These are the activations of a small neural network, seen along a few directions. Each row is one input.
In each table, some parts of the input vary, and every possible input appears once, in random order.
Descriptions start from the smaller parts, as in this example, which fits no table here: one of 8 places around a ring, together with either a single point or one of 11 places around a ring or (one of 3 separate values, together with one of 4 places along a line).
Shared parts are said once, and a part with two or three values counts as separate values.
(in the rows, 128 means zero)

Table:
row 1: [163 153 123 118  86 147 127 154 154 225 135  57 157 101 132]
row 2: [133  96  66  96 126 154  60 116 139 179 154  69 123 119 125]
row 3: [174 116 119 114  64 108 192 148 146 202  90 111 145 155 151]
row 4: [107  94 150 175  33  94 191  36 130 142 128 133 158 140 119]
row 5: [ 65 131 115 169 186 113 146 140  97  57  94 166 129 143 103]
row 6: [ 87 133 192 118  87 105 187  72  84  49 134 183 177 134 116]
row 7: [146 189 167  60 141 158 122 191 110 134 139 111 177  93 128]
row 8: [176 145 193 126 171 146 119 129  94  68 129 165  41 106 153]
row 9: [ 84 143 109 124 202 127  63 155 155  72 165 171 130 137 113]
row 10: [158 153 162  57 119 120 187 183 102 110  93 165 165 147 146]
row 11: [193 109 150 182 115 132 123  93 143 157 122 108  23 111 157]
row 12: [114 131 111  40 182 169  56 153  92  90 159 123 143 116 120]
row 13: [ 87  94  72 228 132 103 151 103 144 146  89 113 112 149 109]
row 14: [105 106  63 183 147 116  68 119 202 161 161 118 112 142 119]
- Changing only one part turns row 7 into row 1. The same change can be made to row 6. Which row results? => row 4
- What is each input in this table made of? => one of 2 separate values, together with either a single point or one of 6 places around a ring
- Which other rows does row 8 become when the choice among 2 separate values takes its other values? List them by row number. => row 11

Table:
row 15: [129 105  96 142 153 147  88 116 138 138 133 104  96 131 129]
row 16: [143 122 149 148 101 109 153  93 124 106 122 135 100 119 137]
row 17: [158 129 138 122 120 139 103 132 148 173 148 117 112 118 136]
row 18: [141 120 100 105 121 152  98 123 125 156 143  87 138 115 130]
row 19: [118 116 146 174 125 119 160 104 117 114 104 143 119 139 123]
row 20: [126 108 140 161 114 114 146  83 130  97 123 146 114 140 133]
row 21: [134 112 105 152 143 120 141 137 139 128  97 136 117 147 131]
row 22: [103 111 128 152 102 107 146  87 124 106 139 152 133 141 125]
row 23: [114 150 176  77 157 131 130 127  87  36 142 180 140 123 128]
row 24: [107 108  84 133 143 138  88 120 131 147 149 110 115 133 121]
row 25: [145 126 109 114 112 126 153 143 127 147 106 119 157 129 134]
row 26: [150 117 164 124  84 120 159  95 122 132 134 139 116 135 143]
row 27: [152 140 140 128 116 131 139 150 143 166 131 114 118 136 143]
row 28: [138 146 119 127 115 134 138 144 141 150 130 104 157 124 135]
row 29: [118 143 133  61 193 161  70 165  93  73 154 137 124 115 126]
row 30: [111 122 102 148 139 128  94 124 152 148 154 129 128 123 116]
row 31: [127 130 149 136  94 128 172 110 106 133 114 127 159 122 125]
row 32: [136 123 143 123  82 123 158  89 119 116 132 130 154 123 135]
row 33: [115 172 151  82 186 145 108 183 108  69 139 156 142 125 129]
row 34: [113 113  96 107 124 137  91 122 137 153 141  90 136 128 117]
row 35: [151 126 114 139 129 114 146 145 133 137  95 126 103 126 137]
row 36: [159 122 129 115 113 125 152 148 130 163 107 129 119 142 142]
row 37: [107 160 180  89 168 137 140 146  75  53 123 178 144 123 118]
row 38: [108 116 140 126  84 107 150  87 131 113 130 133 153 136 122]
row 39: [145 134 117 120 118 142 104 127 145 156 147 106 150 106 126]
row 40: [154 115 121 107 123 149  97 128 127 172 144  97 100 128 141]
row 41: [133 119 113 157 149 137  94 120 158 138 137 124 109 122 124]
row 42: [117 119 105 117 116 111 145 142 138 145 103 123 156 143 120]
row 43: [112 114  94 143 133 111 142 141 132 138 113 142 136 148 124]
row 44: [105 134 104 156 136 119 128 141 146 141 137 127 135 142 125]
row 45: [ 99 123 146 138  97 111 164 109 117 130 111 130 158 135 112]
row 46: [144 145 124 153 133 121 132 146 146 140 119 110 102 120 137]
row 47: [127 131 115 165 146 128 127 137 153 132 121 121 116 141 132]
row 48: [120 158 150  75 190 153  76 168 114  75 158 158 136 105 123]
row 49: [150 134 122 145 136 130  98 129 151 147 135 113  95 101 130]
row 50: [141 124 170 136  95 125 174 117 109 148 115 136 120 135 133]
row 51: [122 154 140  69 183 139 122 181  95  65 116 171 142 131 125]
row 52: [146 119 105 130 139 140  92 126 131 146 132  93  83 111 135]
row 53: [117 127 114 122 121 127  97 125 157 153 145 110 148 118 112]
row 54: [110 138 116 130 118 118 131 143 152 148 128 108 155 137 121]
row 55: [134 129 155 160 111 114 167 114 111 122 103 132 105 118 128]
row 56: [ 95 118 134 165 115 111 161 108 111 124 121 149 138 140 115]
- Changing only one part turns row 53 into row 54. The same change can be made to row 49. Which row results? => row 46
- What is each input in this table made of? => one of 6 places along a line, together with either a single point or one of 6 places around a ring
- Which other rows does row 56 become when the place on the line of 6 takes its other values? List them by row number. => row 22, row 24, row 30, row 43, row 44
- Which other rows does row 22 become when the place on the ring of 6 takes its other values? List them by row number. => row 16, row 20, row 26, row 32, row 38

Table:
row 57: [155 150 107  58 148 160  78 191 132 171 155  95 149 104 134]
row 58: [116 122 139  68 101 133 155 126  99 118 125 133 177 140 127]
row 59: [120 115 115 176  77  98 153  89 171 163 129 113 150 126 117]
row 60: [127 125 148 132 173 127 108 141 128  80 138 177  92 139 130]
row 61: [ 79 115 108 110 151 126 115 109 101  73 141 159 149 149 109]
row 62: [148 106  95 181  99 111 156 112 147 158  91 105  99 136 138]
row 63: [151 108 122 175  95 109 151 106 162 174 125 124  83 145 148]
row 64: [156 104 136 182  88 129 134  77 137 165 137  87  79 120 143]
row 65: [169 148 171  90 122 128 146 152 118 128 124 152 118 134 149]
row 66: [126 128 155 131 166 149  93 109 104  76 144 150  82 102 125]
row 67: [150 109  61 147 129 151  75 133 181 217 143  68 124 127 130]
row 68: [169 147 182  89 117 147 131 121  94 123 132 123 109  99 140]
row 69: [105 144  87  94 198 152  36 172 148 119 158 103 116 118 116]
row 70: [122 154 162 107 120 132 169 160 102 130 112 134 166 132 124]
row 71: [106  79  94 155  75 103 145  81 138 169 117 111 147 149 120]
row 72: [130 157 161  94  99 126 154 137 128 112 134 136 184 120 131]
row 73: [162 145 144  92 130 131 161 157 105 112  96 130 131 121 141]
row 74: [ 90 147 133 135 150 119 114 120 131  68 149 162 157 125 116]
row 75: [109 115 113 190  93 107 165 112 143 180 104 113 132 140 113]
row 76: [ 79 141 135 149 174 125 130 142 107  85 126 158 140 136 113]
row 77: [120 128 120 135 183 125 120 142 112  67 108 154 106 127 128]
- Changing only one part turns row 74 into row 59. The same change can be made to row 66. Which row results? => row 64
- What is each input in this table made of? => one of 3 separate values, together with either a single point or one of 6 places along a line
- Which other rows does row 60 become when the choice among 3 separate values takes its other values? List them by row number. => row 63, row 65
- List by row number the other rows that have the choice among 3 separate values in common with row 70. => row 57, row 58, row 65, row 68, row 72, row 73
